Each row below is a small network's average activation on inputs in which a field has the value named, seen along a few directions.
Related values have similar rows: they may be neighbours, one step apart, or belong to one group.
In the rows, 500 means zero.
Random noise pushes rows far along 16 fixed directions. That doesn't count. These rows show it; they differ only by the noise:
[765 368 394 509 396 475 560 391 488 448 556 788 443 771 448 606 602 438
 393 215 668 430 504 582 344 489]
[511 523 498 455 484 587 261 476 663 617 457 474 643 445 475 439 626 505
 612 495 441 486 433 535 517 719]
[516 402 353 469 550 639 621 573 335 347 451 457 622 335 405 352 548 511
 247 313 283 407 661 638 354 588]
[414 576 252 374 345 340 625 623 485 666 305 691 424 407 611 686 582 504
 471 604 241 664 376 544 316 386]
[458 483 291 457 644 605 291 312 651 394 540 527 495 413 370 405 479 548
 556 530 343 401 782 516 727 557]
[369 428 864 542 473 541 372 480 484 415 521 568 389 659 318 636 571 396
 681 364 649 570 428 448 496 825]
[309 567 399 411 542 601 484 621 501 516 496 567 589 502 503 544 356 553
 654 616 579 432 485 442 362 636]
[559 621 530 398 502 611 530 661 446 398 554 447 433 570 286 626 493 514
 583 593 630 583 593 468 459 781]
[485 373 353 435 506 499 357 520 457 435 454 372 427 398 323 571 561 541
 654 407 394 512 513 481 472 652]
[451 467 612 454 583 282 478 409 644 470 549 530 457 580 419 383 435 233
 610 457 550 565 568 612 865 702]
[723 650 211 350 345 439 666 613 614 529 389 423 568 424 382 421 486 505
 319 576 326 383 550 653 595 593]
[398 291 377 371 430 730 401 580 430 518 376 741 630 234 458 578 656 427
 606 382 459 861 499 310 494 703]
[441 469 418 545 619 565 639 566 334 444 583 425 387 399 689 551 399 571
 579 601 711 640 707 342 359 308]
[310 462 725 592 536 523 718 517 288 392 491 492 486 491 469 445 444 480
 271 382 428 496 545 551 484 298]
[314 631 675 626 577 247 458 479 511 655 530 173 353 612 556 524 471 492
 719 458 587 430 376 610 248 467]
[458 543 516 475 487 492 563 508 510 569 581 483 636 345 472 441 513 668
 483 642 415 533 437 554 751 451]
[677 459 477 505 594 415 474 579 498 547 585 434 491 640 773 476 482 456
 594 591 738 478 502 517 355 455]
[219 440 701 615 668 335 440 509 417 459 545 547 407 589 585 532 551 452
 629 566 378 565 548 568 347 561]


NADUZ, 22 values:
ruka: [541 674 309 332 612 607 240 513 625 481 412 539 421 686 324 571 502 363
 474 465 373 451 597 504 353 590]
mer: [636 547 441 624 431 383 578 449 672 585 499 510 445 484 741 423 513 484
 441 582 541 390 613 483 452 502]
safeg: [561 546 585 398 616 754 297 572 520 410 400 505 637 703 564 377 450 369
 320 528 488 327 556 534 439 467]
vobo: [669 468 415 532 454 600 596 377 480 542 595 685 482 288 722 518 715 581
 473 417 612 607 553 586 390 667]
von: [664 730 578 500 325 524 495 730 577 555 381 272 609 498 304 516 595 541
 483 726 414 590 411 457 438 687]
mez: [385 481 878 567 447 687 489 589 448 446 447 560 623 529 576 500 454 456
 415 628 549 530 408 285 668 471]
katuk: [515 532 456 486 683 508 298 523 437 558 533 505 613 439 544 494 726 522
 518 562 288 739 482 587 320 460]
zeso: [731 495 519 588 346 331 534 394 615 478 612 486 513 641 328 519 478 641
 505 553 579 327 366 553 766 473]
pives: [363 452 191 356 616 606 427 390 529 403 584 756 500 283 481 586 483 681
 596 590 371 508 600 496 509 612]
zub: [463 440 358 394 527 559 606 541 308 508 493 556 599 457 523 549 402 522
 418 321 505 488 349 495 385 354]
molon: [405 317 409 469 584 538 365 468 550 382 435 846 556 582 695 502 452 481
 399 704 178 434 588 406 588 335]
matip: [754 608 482 495 499 574 663 620 401 411 616 517 575 617 361 554 565 605
 298 658 448 601 613 495 516 465]
fep: [501 487 255 409 336 532 707 560 269 490 507 661 423 345 330 750 562 740
 459 393 416 511 322 552 323 499]
zuted: [294 747 632 420 655 747 416 361 532 472 445 544 423 408 348 402 454 314
 334 435 383 639 701 537 706 469]
nov: [727 564 640 434 402 757 335 537 631 587 400 462 605 557 672 433 463 514
 354 575 651 340 345 369 635 358]
nafe: [686 328 345 671 308 427 472 484 623 490 434 327 421 456 506 503 565 624
 608 517 462 379 567 309 391 548]
nid: [391 467 526 482 461 587 623 509 435 364 536 646 342 463 591 648 370 651
 572 599 632 361 538 397 458 556]
fas: [340 719 279 261 800 502 443 547 428 566 581 451 466 345 631 534 464 518
 560 516 369 515 460 709 268 630]
gedib: [457 438 553 478 420 786 487 443 345 454 549 564 464 539 313 689 466 704
 435 266 651 451 313 389 335 294]
kir: [487 432 483 517 730 489 403 587 397 465 642 437 601 400 652 415 573 516
 667 713 520 718 635 503 520 617]
dum: [619 240 346 608 526 489 484 389 481 512 452 485 465 236 889 359 627 415
 521 388 557 551 646 463 378 508]
gomu: [498 409 478 563 318 548 583 515 426 361 384 562 328 430 398 623 451 575
 445 474 417 397 517 366 453 498]
The values of NADUZ form a ring.
Q: A walk along NADUZ starts at zuted and steps to its neighbour gomu. Put ruka, mer, vobo, katuk, zeso, zub, nafe in the order it reaches them.
A: zeso, katuk, nafe, zub, ruka, mer, vobo
Q: Name the neighbours of nid, in listed order.
A: safeg, nov
Q: What is the length, in steps, of the shortest route from matip to dum?
A: 11

KEL, 9 values:
ruvir: [285 408 861 687 509 184 699 382 460 386 556 488 310 555 533 440 446 497
 417 531 347 382 507 643 751 382]
divaz: [428 453 536 405 628 636 515 459 425 445 511 434 540 361 541 396 343 423
 412 398 560 531 493 446 703 331]
mit: [645 597 251 532 408 337 549 594 506 561 531 259 434 499 413 599 575 751
 616 633 438 353 499 584 286 574]
ton: [409 518 556 715 626 632 487 446 483 536 626 531 749 604 551 314 426 540
 489 544 685 514 652 393 410 252]
neb: [536 474 405 380 615 243 523 451 450 479 523 567 388 571 436 511 480 302
 426 438 345 664 483 638 724 336]
gilu: [378 401 442 438 434 353 554 656 474 476 379 390 523 517 389 488 355 431
 567 498 398 445 411 451 563 525]
zudok: [489 482 603 499 477 427 617 647 410 431 444 465 311 527 670 630 458 472
 496 627 515 518 505 423 376 517]
gegeg: [482 569 537 488 520 520 443 544 476 449 457 458 476 612 334 526 519 431
 499 475 470 508 547 545 422 575]
zevoz: [663 489 630 561 457 399 651 519 460 447 604 400 470 602 445 470 430 445
 496 477 741 494 462 504 619 518]
The values of KEL form a ring.
Q: Name the neighbours of gegeg, in listed order.
A: mit, ton
Q: Name the neighbours of zudok, in listed order.
A: divaz, gilu
